A small network was shown many inputs. Here are its activations along a few directions, one row for each input.
In each table, some parts of the input vary, and every possible input appears once, in random order.
Descriptions start from the smaller parts, as in this example, which fits no table here: one of 3 separate values, together with either a single point or one of 9 places around a ring or (one of 4 places along a line, together with one of 5 places around a ring).
Shared parts are said once, and a part with two or three values counts as separate values.
In the rows, zero is written as 128.

Other details of the inputs vary at random and push rows far along three fixed directions, the same in every table; ignore that.
To show where, the next rows are all for the same input, with only those details redrawn:
[115 120 134 108 136 141 126 113 132 147 130 131 125 117]
[115 120 134 108 135 140 126 113 132 146 129 131 126 118]
[125 127 117 187  55 141 123 163  64 101  90 149 147 140]
[164 155 119 155 161  65  97 171 176  94 162 104 104 136]
[145 146  96  71  97 134  59 117 204  23  26 113 176 197]

Rows:
R1: [111 122 134 112 135 141 137 108 134 144 135 131 124 115]
R2: [112 122 131 113 136 145 135 107 136 144 135 131 123 114]
R3: [142 120 131 111 151 145 157 100 109 142 127 123 139 141]
R4: [122 131 122 186  51 137 139 162  68  97  90 146 151 140]
R5: [116 120 132 110 136 145 125 112 134 147 130 131 124 115]
R6: [116 123 131 102 131 132 139 112 132 145 130 133 127 121]
R7: [167 157 110 153 162  65 101 167 179  93 168 107  98 136]
R8: [115 122 139 104 133 135 133 117 134 147 128 128 130 117]
R9: [112 121 136 110 132 137 140 111 136 142 133 129 127 118]
R10: [137 120 139 118 154 149 163 100 113 143 131 120 140 135]
R11: [116 120 129 103 131 134 136 111 132 144 131 134 126 122]
R12: [115 120 137 106 133 137 130 115 134 146 129 129 128 119]
R13: [116 121 126 106 133 138 132 109 131 144 131 136 123 121]
R14: [164 156 119 154 161  65  96 171 177  94 163 103 104 136]
R15: [165 133 143 222 154  94 173 176  58 165 199 121 104 111]
Q: Changing only one part turns R7 into R5. The same change can be made to R3. Which row results?
A: R15
Q: What is each input in this table made of?
A: one of 3 separate values, together with either a single point or one of 4 places along a line
Q: Which other rows agree with R10 in the choice among 3 separate values? List them by row number.
A: R1, R2, R4, R9
Q: Which other rows does R8 become when the place on the line of 4 takes its other values? List them by row number.
A: R5, R12, R14

Rows:
R16: [128 142 121 151  85 100 114 166 132  94 112 134 133 135]
R17: [153 143 109 162 108 123 112 156 120  94 110 127 134 144]
R18: [158 138  94 155 112 110 121 141 105  89 117 137 128 164]
R19: [154 142 124 165 113 128 102 162 118  98 105 117 140 142]
R20: [123 121 127  82 138 168 118  93 147 135  97 127 143 131]
R21: [130 138 111 163  95 112 115 152 130  84 118 134 129 142]
R22: [113  99 139 168 115 165 168 122  26 196 150 157 123 104]
R23: [115  94 156 171 120 171 160 131  23 200 146 147 128 100]
R24: [127 134 150 134 183  98 117 141 168 147 183 103  97 103]
R25: [128 135 135 132 176  92 126 132 170 143 188 115  93 105]
R26: [122 126 104  73 130 160 132  80 147 126 103 140 132 134]
R27: [129 136 118 127 167  86 138 126 170 137 198 124  83 108]
R28: [160 133 116 161 120 118 106 153 106  97 110 124 141 160]
R29: [ 97 120 116  67 102 137 135  92 157 129 108 144 130 125]
R30: [159 135 105 159 116 115 113 149 107  95 114 129 137 162]
R31: [ 84 102 149 175  96 162 167 128  48 188 153 157 116  84]
R32: [122 123 118  78 134 165 125  87 148 132  99 134 138 133]
R33: [127 136 145 134 181  95 119 137 169 147 184 107  97 103]
R34: [174 148 163 132 211  73 226 119 155 135 198  78 127 138]
R35: [128 142 116 149  82  98 117 163 133  92 114 136 130 136]
R36: [ 96 120 148  74 120 147 114 110 154 137  96 126 146 118]
R37: [123 121 132  83 140 169 115  96 145 137  95 123 145 130]
R38: [127 141 130 153  90 103 107 171 130  96 108 127 138 132]
R39: [ 96 120 139  73 115 144 121 104 156 135 100 133 142 121]
R40: [129 111 135  79 151 164 112  89 134 139  96 123 151 146]
Q: What is each input in this table made of?
A: either a single point or (one of 4 places along a line, together with either a single point or one of 5 places along a line)
Q: A walk changes only the place on the line of 5. It starts at R30 and steps to R22. List the rest of the walk in order.
A: R28, R40, R23
